A small network was shown many inputs. Here are its activations along a few directions, one row for each input.
Each table varies a few parts of the input and shows all the possible inputs, shuffled.
Descriptions start from the smaller parts, as in this example, which fits no table here: one of 6 places along a line, together with either a single point or one of 11 places along a line or (one of 3 separate values, together with one of 8 places around a ring).
Shared parts are said once, and a part with two or three values counts as separate values.

Table:
x1: [ 19 -19  84 -18   9  -7 -22  39  -6  -8  21  41 -43  24 -23  -3  58 -24
 -61 -42]
x2: [ 69 -24  14  12 -32   8 -11  45  10   3  28  34  -9  -4   2  46  -1 -23
   5 -12]
x3: [ 57 -44  44  16   9  -3  26  46   2  18  49  28 -15  11  -8  21  24 -23
 -24 -43]
x4: [-46   3  28  30 -41  16 -45  -4  25 -50  19  48 -39  16  66 -15 -18 -46
  -2 -30]
x5: [-28  48  59 -41  45 -33  23  27  -7  15   4 -45  -3  34 -55 -18  69  35
   4   4]
x6: [-11 -35  27 -33  47 -16 -15 -21   8  35 -47   8 -18  -5 -42 -20  61  23
 -68  -2]
x7: [-24 -12 -42  12   1  -6 -10 -39   2   3 -47  10  -4 -64  23  -4 -45  -4
  -7  28]
x8: [-62   2 -25  32   2  24 -11 -41  24  -4 -59  20  -4 -32  52 -37 -25   1
 -24  14]
x9: [-34  72 -28   0  -4 -35   9  11 -21 -21 -10 -22  28  -2  14   2 -50  20
  51  13]
x10: [ 20  10   6  -1  52 -25  -2   8 -29   3  37 -70  13  54 -39 -22  33  46
   8  -8]
x11: [-11  -4  24  18 -41   1   3   9   6 -23  24  51 -17 -25  44  25 -42 -55
  27 -22]
x12: [ 28  39 -18 -17   7  -7  28  18  -6   7  15 -40  31  26 -31  11   6  39
  62  23]
x13: [  7  47 -57 -22 -35  -6 -17   3 -40 -14  10 -39  42  24  -8   2 -26  21
  38  31]
x14: [ 16 -26 -57   9 -22  37 -13 -46  -2  19 -39 -18  20 -34   0   5 -32 -12
 -19  28]
x15: [ 19 -73  -5 -10  48   3  34 -31  21  40  -8   0   6  -2 -37 -13  25  27
 -26  -7]
x16: [ 32 -48 -20   5  23  40  27 -45  22  29 -29  -9  13 -14 -20  11  -4   8
  -4  14]
x17: [ 36 -10 -16  10 -69  23 -18  21 -11 -10  33  26   0 -22  20  39 -19 -50
   3 -11]
x18: [-86  74 -17  -1  -1 -16  13   1   1 -44   0 -23   1  15  42 -28 -13  18
  38  23]
What is each input in this table made of?
> one of 3 separate values, together with one of 6 places along a line
The inputs of x10 and x9 match in every part but the place on the line of 6. If x15 is changed in the same way as x10 into x9, which row does it become?
> x7
Change only the place on the line of 6 in x4. List by row number the other rows that result.
> x1, x2, x3, x11, x17
Change only the choice among 3 separate values in x8. List by row number the other rows that result.
> x4, x18

Table:
x19: [ 41  14  59  -7 -17 -15 -18  56   7   0   9  25 -11  27 -24  17  19 -23
  -5 -21]
x20: [ 26   1 -14  -9  26  -9  25  -7 -28   5  38 -52  28  24 -32  11 -13  29
  42  -1]
x21: [-39   4  14 -30  45 -15  34 -38  -4  32 -41 -23  23  -4 -38 -27   6  28
   5  11]
x22: [ 20   2 -63  28 -44   3 -22  -2 -22 -28  30  -7   3 -35  40  24 -43 -26
  31  13]
x23: [ -9  62  21 -23   1   4   3  18 -39 -10  22 -34  19  43 -19  -3  20  22
  21  -3]
x24: [-52  -1 -21  -4 -19  13  -5 -49  10  -9 -35  24 -14 -49  27 -13 -43 -18
   2  22]
x25: [  6 -38  46 -23  27  -6 -12 -15   4  21 -21  28 -37 -26 -31   6  26  -8
 -52 -14]
x26: [-20 -17  53  10  20 -14  11  26  32  -4  18  33 -37  13  18  -9  51 -11
 -21 -30]
x27: [-65  19  -8  24 -15   4  -8  -5   5 -34  -5  41  -3  -4  71 -19 -40   0
   1 -14]
x28: [ 56 -63   5   5  -3   8   2  10  43  42 -14  10  -2  -2 -35   4  31 -14
 -33  -1]
x29: [-49  34  13  -5  45 -13  17   7 -18 -11   9 -15   0  26  13 -32  33  47
  -3  -7]
x30: [  6 -12 -62  31 -32  51  -7 -32   4   3 -28   2  14 -32  40   5 -26 -17
 -14  21]
x31: [ 62 -45   3  -7 -12 -15  16  34  10   3  57  12 -21  -5 -23  25  22 -22
  13 -10]
x32: [ 18 -15 -34  -5  24   5  21 -21  18  35 -29 -51  39  20 -39 -12  15  32
   6  28]
x33: [ -1  57 -10  14 -46   0 -57  18 -22 -44 -10   7  -1   5  32  22 -59 -20
   7   4]
What is each input in this table made of?
> one of 3 separate values, together with one of 5 places around a ring
Start at x31 and move only the place on the ring of 5, one step at a time. The first step leads to x28. Which rows follow, in order?
> x25, x26, x19
Change only the choice among 3 separate values in x26. List by row number the other rows that result.
> x27, x29

Table:
x34: [ -9  -3 -25  -6  40 -15  -2 -11  -4  13 -29 -32  32  12 -26 -32   0  59
  -6  22]
x35: [-22  39  -2 -22  18  -1  25 -14 -14   8  -5 -55  12  16 -35 -18  27  20
  16  27]
x36: [-26  16 -82  14 -29  38   0 -39 -16  -9 -26 -14  50 -20  45  -5 -54  12
  14  18]
x37: [  8  12 -14  37 -57  30 -24   7 -10 -31  21  14  15   5  54  26 -48 -45
  27  -6]
x38: [  2  10   5   4  11 -24   7  28   7   0  20 -20   1  31  -8 -16  15  33
  10  -1]
x39: [ 27 -14  36  -2  -2  -2   0  30  26  11  -7  42 -25  10 -11  10  38 -16
 -31 -13]
x40: [ 32 -61  20  12  20   6  -6   5  40  14  -4  33 -26 -12 -19  -7  21  -2
 -37  -6]
x41: [ 41 -69  21  -3  27   4   9  -8  21  25   6  27 -25 -17 -19   9   8  -9
 -31 -19]
x42: [ 39 -35  27  12  16 -12  -7  36  31   0   4  32 -25   5 -12   5  19  -9
 -34 -18]
x43: [-17  21 -18 -20  33  -2  -4 -16 -12  13 -42 -20  27  14 -22 -24  23  53
  -9  27]
x44: [ 16   8  17   0  27 -22   8   6 -19   2  25 -24   5  21 -20   3  -1  28
  22  -4]
x45: [ -3  32  24 -10   6  -4   3   5 -12   1  11 -43  -3  22 -23   2  31   4
   2   5]
x46: [ 28 -18 -18  32 -57  36 -19  -1  18 -19  -5  40  -7 -16  40  34 -61 -59
   6  -6]
x47: [ 26   0  28   8   9 -23 -12  42  12  -1  22   5  -6  33 -12  -4   9   4
  -7 -22]
x48: [ 38 -32  36  -8  -7 -10   2  18   3  10  14  26 -20 -16 -34  27  26 -30
 -18 -11]
x49: [-30  39 -68  17 -26  29  -3 -32 -12 -31   0 -23  33  -6  37   4 -52   4
  54  36]
x50: [ -6  34  20 -14   6  -5   9  21   3   0   5 -10  -1  37 -10 -11  26  27
   6   2]
x51: [ 13  18  42  -8  -6   2   8  32  -7   5  22 -10  -8  20 -19   4  37 -29
 -18 -24]
x52: [-12  20 -12 -32  22 -18  10 -20 -25  -2   7 -52  15  10 -36  -3  12  33
  33  23]
x53: [ 41 -49  37  11  16 -11  12  17  10  12  17  27 -13  -4 -17  19  13 -17
 -18 -27]
x54: [-28 -33 -10  31 -35  15 -28 -33  22  -6 -25  62 -35 -58  51  10 -46 -46
 -13  -8]
x55: [  0  -8 -30  -9  44 -22   5 -26 -32  22 -16 -32  30  -2 -22 -12   5  52
   5  16]
x56: [ -7  11 -17 -17  40 -18  33 -10 -19   5  12 -39  17  15 -20 -18   4  44
  30   9]
x57: [ 10  21   8 -24   5 -21   1  10 -25  -5  26 -26  -6  10 -25  10  19  15
  16   2]
x58: [ 31  10  30 -18  -4 -20  -8  27 -20  -1  32   2 -10  10 -28  19  18 -16
   1 -19]
x59: [-21  43 -14 -25  22  -7  18  -1  -2   3 -12 -24   9  29 -16 -25  30  44
  20  26]
x60: [-21  12 -15 -22  31   5   6 -25 -23  15 -31 -53  27   1 -29 -17  28  29
 -20  19]
x61: [ 27 -66  19 -21  -1   9  10  -6  17  22   9  23 -26 -27 -27  14  27 -23
 -33 -14]
x62: [-58  43  -9  22 -28  -6 -23 -10  -5 -32  -3   2  -1 -16  65  -1 -54 -12
  35   5]
x63: [-38  33   5  26 -41   0 -20  18  -4 -31   7  39 -10 -22  71   0 -42 -46
  16 -23]
x64: [-26 -14   7  26 -46   6 -11  -3  17 -29 -13  65 -30 -34  59   8 -48 -60
 -15 -20]
x65: [ 25 -40 -28  37 -58  54  -8 -29  25   0  -9  50  -9 -41  37  17 -44 -49
  -1   1]
x66: [ 24 -44  27 -12   2  16   1 -10  26  30 -10  10 -35 -15 -26  10  35 -31
 -47  -5]
x67: [-79  46 -40  10 -16  -6  -3 -32  -5 -24 -16 -14  16 -23  58 -17 -51   6
  47  27]
x68: [ 21 -44  29 -12  13  21  -3   0  39  17 -18  36 -29  -1 -14  -1  31  -8
 -44 -10]
x69: [-81  24 -61   8 -10   5  -7 -39 -20 -12 -40   5  26 -39  56 -19 -56  13
   3   9]
x70: [-16  15 -24  -9  27 -24  17   3   6   4   2 -39  13  27 -16 -31  12  51
  24  19]
x71: [ -9   2 -25 -39  20 -10  15 -20 -33  19 -19 -35  29  -7 -38 -13   7  38
  -3  18]
x72: [ -9  37 -36  29 -43  35 -12  -7 -12 -37  14  -2  20  -2  41  15 -56 -16
  43  16]
x73: [  9  15  35  -5  -7 -11  -5  37   8   5  14  12  -5  38  -2   2  36  -3
  -8 -22]
x74: [ 36  -3  28   4  20 -23   0  30 -16   2  36   7  -5  17 -11  11  11  -3
   1 -31]
x75: [ 22 -25  44   1  -4   7   6  17  16  12   3   9 -21  -4 -20  18  45 -40
 -38 -17]
What is each input in this table made of?
> one of 6 places along a line, together with either one of 2 separate values or one of 5 places around a ring
The inputs of x59 and x50 match in every part but the place on the line of 6. If x49 is changed in the same way as x59 into x50, which row does it become?
> x72
The inputs of x34 and x70 match in every part but the place on the line of 6. If x69 is changed in the same way as x34 into x70, which row does it become?
> x67
Change only the choice among 2 separate values in x36. List by row number the other rows that result.
> x69
Change only the place on the line of 6 in x71. List by row number the other rows that result.
> x48, x52, x57, x58, x61
Change only the place on the ring of 5 in x75. List by row number the other rows that result.
> x39, x42, x48, x53

Table:
x76: [ 17 -23 -10  11 -16  27   7 -18   5   7  -1  16   2 -18  12  14 -19 -20
   4  -2]
x77: [-24  53  -4   4 -13   5 -11   4 -18 -20  -5 -25  13  16  15   0  -9   0
  13   7]
x78: [  3  17 -27   0  -6  -4   6   6 -17  -7  17 -18  23  15   3  -3 -14  17
  26   5]
x79: [ -6  16  14  22 -26   9 -15  10   6 -23  12  10 -17  -2  30  14 -18 -35
   6 -11]
x80: [-31  10 -36   2  -3   4  -3 -20   8  -3 -27 -11  15  -6  12 -22 -16  19
   3  24]
x81: [ 37 -23  51 -39  71 -39  23  28   5  36  19 -35 -15  37 -85 -11  88  44
 -23  -8]
x82: [-47  33 -19  -8 -11  -3   6  -8 -19  -9 -11   3  16  -7  22 -19 -12   6
   9   7]
x83: [ -1   5 -29   4   7   5   7 -22  -5   4 -10 -31  19  -3  -6  -4 -24  13
  16  17]
x84: [ 56 -54  70 -30  50 -29  16  35  25  35  27   7 -37  23 -72   6  84  12
 -34 -24]
x85: [-24  -1   5   6 -17   5 -12 -10 -10 -12 -10  36 -13 -32  33   6 -17 -26
 -13 -11]
x86: [ 25 -16  -5   7 -20   4  -7   8  -5  -8  22  21  -3  -7  11  21 -19 -16
  10 -11]
x87: [ -6 -17 -10  20 -16  16 -17 -12  26   0 -32  26  -4 -17  24  -1 -23 -14
 -18   5]
What is each input in this table made of?
> one of 2 separate values, together with either a single point or one of 5 places around a ring
The inputs of x78 and x86 match in every part but the choice among 2 separate values. If x82 is changed in the same way as x78 into x86, which row does it become?
> x85
Change only the choice among 2 separate values in x81. List by row number the other rows that result.
> x84
